These are the activations of a small neural network, seen along a few directions. Each row is one input.
In each table, some parts of the input vary, and every possible input appears once, in random order.
Descriptions start from the smaller parts, as in this example, which fits no table here: one of 8 places around a ring, together with either a single point or one of 11 places along a line or (one of 2 separate values, together with one of 6 places along a line).
Shared parts are said once, and a part with two or three values counts as separate values.
(in the rows, 128 means zero)

Other details of the inputs shift rows strongly along three fixed directions, in all tables alike. That doesn't count.

Rows:
r1: [138  85 128 130 160 157  89 103 122 206 127]
r2: [ 91 138 127 129 148 150 190 177 155 150 128]
r3: [140  79 134 128 152 148  79 114 154 211 146]
r4: [ 64  99 144 139 174 149 169 158 137 167 145]
r5: [166 119 120 109 115  66 100 110 132 101 102]
r6: [155  74 138 138 133 150 115  94 169 193 137]
r7: [160 164 110 113 102 190 175 110 100 107 127]
r8: [ 33 121 139 135 152  73 153 184 150  58 132]
r9: [157 176 111 121  81 202 143 130 108 132 116]
r10: [ 83 127 130 122 133 152 186 175 152 145 137]
r11: [112 120 139 144 153 161 186 167 155 126 129]
r12: [ 97  70 136 128 156  49  80 120 160 121 135]
r13: [170 131 129 108 123  57 103 122  95 126 107]
r14: [163 129 109 100 110  76 105 102 103 101 121]
r15: [105 137 133 129 150 152 183 178 154 144 133]
r16: [138  97 115 118 171  48  93 112 132 134 124]
r17: [117  90 126 135 147  80  49 110 142 122 121]
r18: [183 115 117 135 101 186 105  95 127 157 114]
r19: [199 111 121 119 106 157 144 103 140 162 108]
r20: [171 158 134 141  85 197 152 107 124 121 131]
r21: [165 175 120 111 102 175 189 135  91 130 101]
r22: [119  92 136 134 147  80  47 110 139 121 132]
r23: [149 146 130 120  96  77  93  99  93 127 119]
r24: [150 125 128 121  99  78  80  92 133 101 119]
r25: [164 144 123 128  80 184 170 118 122 118 122]
r26: [130 195 135 132  86 110 124 126  73  78 126]
r27: [150  80 125 115 131 135 119 110 157 205 141]
r28: [160 154 125 112 105  93 128 131 119  68 105]
r29: [ 78  97 146 164 167 178 136 154 155 149 148]
r30: [164 178 121 116  68 186 163 120 121 140 126]
r31: [157  57 133 121 134 137 129 110 165 186 130]
r32: [103 134 127 132 182 162 187 161 139 120 136]
r33: [122 190 128 131  92 116 106 136  60  79 118]
r34: [ 49 142 149 157 152  91 124 157 147  64 148]
r35: [ 54 162 141 150 132  86 127 171 136  94 153]
r36: [152 145 102 123 121 100  66  95  91 101 120]
r37: [ 58 159 135 153 161  96 126 149 120  70 156]
r38: [145  86 124 130 175 163  84  92 133 184 147]
r39: [ 75 125 139 126 149 158 194 170 126 141 131]
r40: [134 192 113 125  92 113 131 114  88  61 124]
Each input here is: one of 5 places around a ring, together with one of 8 places along a line.
The inputs of r14 and r36 match in every part but the place on the line of 8. If r8 is changed in the same way as r14 into r36, which row does it become?
> r17
Which other rows does r26 become when the place on the line of 8 takes its other values? List them by row number.
> r1, r4, r13, r21, r23, r33, r39
Start at r21 and move only the place on the ring of 5, one step at a time. The first step leads to r2. Which rows follow, in order?
> r19, r5, r16
Which other rows does r37 become when the place on the ring of 5 takes its other values? List them by row number.
> r20, r26, r34, r35

Rows:
r41: [ 67 118 136 139 160  88 132 159 135 123 138]
r42: [199 101 120 108 105 109  85  77 124 173 117]
r43: [134 145 123 128 121 171 168 137 133 119 126]
r44: [170  70 131 116 134 110  81  90 151 188 129]
r45: [ 90  88 138 130 160  59  91 138 145 140 138]
r46: [162 162 118 120  82 138 142 118 108 108 116]
r47: [158 193 111 128  75 157 106 122  79  88 111]
r48: [152 140 115 113 103  42  79 112 104  87 116]
r49: [163 150 123 121 108 189 170 126 119 135 121]
r50: [ 92  63 140 136 181  53  80 130 165 154 140]
r51: [107 155 131 138 117 154 170 156 134  91 126]
r52: [ 84 147 129 132 134  33 105 157 104  78 124]
r53: [ 62 129 140 161 164 238 168 145 136 128 151]
r54: [ 69 107 142 143 166 151 160 164 157 142 147]
r55: [116 165 130 128 113 164 173 148 118  95 120]
r56: [144 167 117 115 101 113 133 128 101  85 116]
r57: [162 137 129 130 118 131  77  83 115 143 140]
r58: [158 110 129 120 137 148 133 112 130 165 126]
r59: [164 103 129 121 140 173 143 111 139 183 128]
r60: [ 40 150 135 148 148  89 155 181 124  79 136]
r61: [157 102 130 123 132 166 135 111 151 167 126]
r62: [131  82 129 126 169 168 144 121 168 187 138]
r63: [163 160 119 118  75 101 114 119 105  85 115]
What is each input in this table made of?
> either one of 3 separate values or (one of 4 places along a line, together with one of 5 places around a ring)
Start at r61 and move only the place on the ring of 5, one step at a time. The first step leads to r44. Which rows follow, in order?
> r42, r59, r62

Rows:
r64: [120 133 128 128 128 152 162 143 129 119 125]
r65: [174 177 117 117  72  99  90 101  75  76 110]
r66: [117 139 131 139 124 163 146 136 143 111 132]
r67: [ 77 134 128 138 135  14  94 161 121  71 121]
r68: [116 104 133 127 152  97 121 136 148 152 136]
r69: [122 143 129 124 132 147 166 143 129 125 130]
r70: [ 81  94 139 136 158  86 126 151 154 137 137]
r71: [172  99 129 122 127 134  82  90 128 174 127]
r72: [117 138 130 137 130 163 148 132 139 107 133]
r73: [121 137 126 129 132 152 162 144 128 121 121]
r74: [ 87  94 136 137 159  93 124 152 152 135 134]
r75: [123 144 127 128 130 150 160 149 131 127 126]
r76: [155 100 122 123 130 123  81  95 132 170 134]
r77: [118 133 130 126 125 150 166 140 130 121 127]
r78: [130 145 131 137 125 170 144 124 117 128 133]
r79: [159 140 122 119 112 177 128 105 112 138 124]
r80: [123 142 126 126 135 150 162 145 128 124 126]
r81: [105  99 136 130 149  94 124 136 150 148 135]
r82: [162  99 126 120 130 132  82  93 131 171 129]
r83: [150 181 111 121  77  90  95 111  80  67 117]
r84: [170 102 130 128 126 133  86  90 130 174 132]
r85: [118 138 130 125 127 148 167 139 130 124 128]
What is each input in this table made of?
> one of 2 separate values, together with either a single point or one of 4 places along a line or one of 6 places around a ring
The inputs of r74 and r64 match in every part but the choice among 2 separate values. If r70 is changed in the same way as r74 into r64, which row does it become?
> r77
Which other rows does r69 become when the choice among 2 separate values takes its other values? List them by row number.
> r68
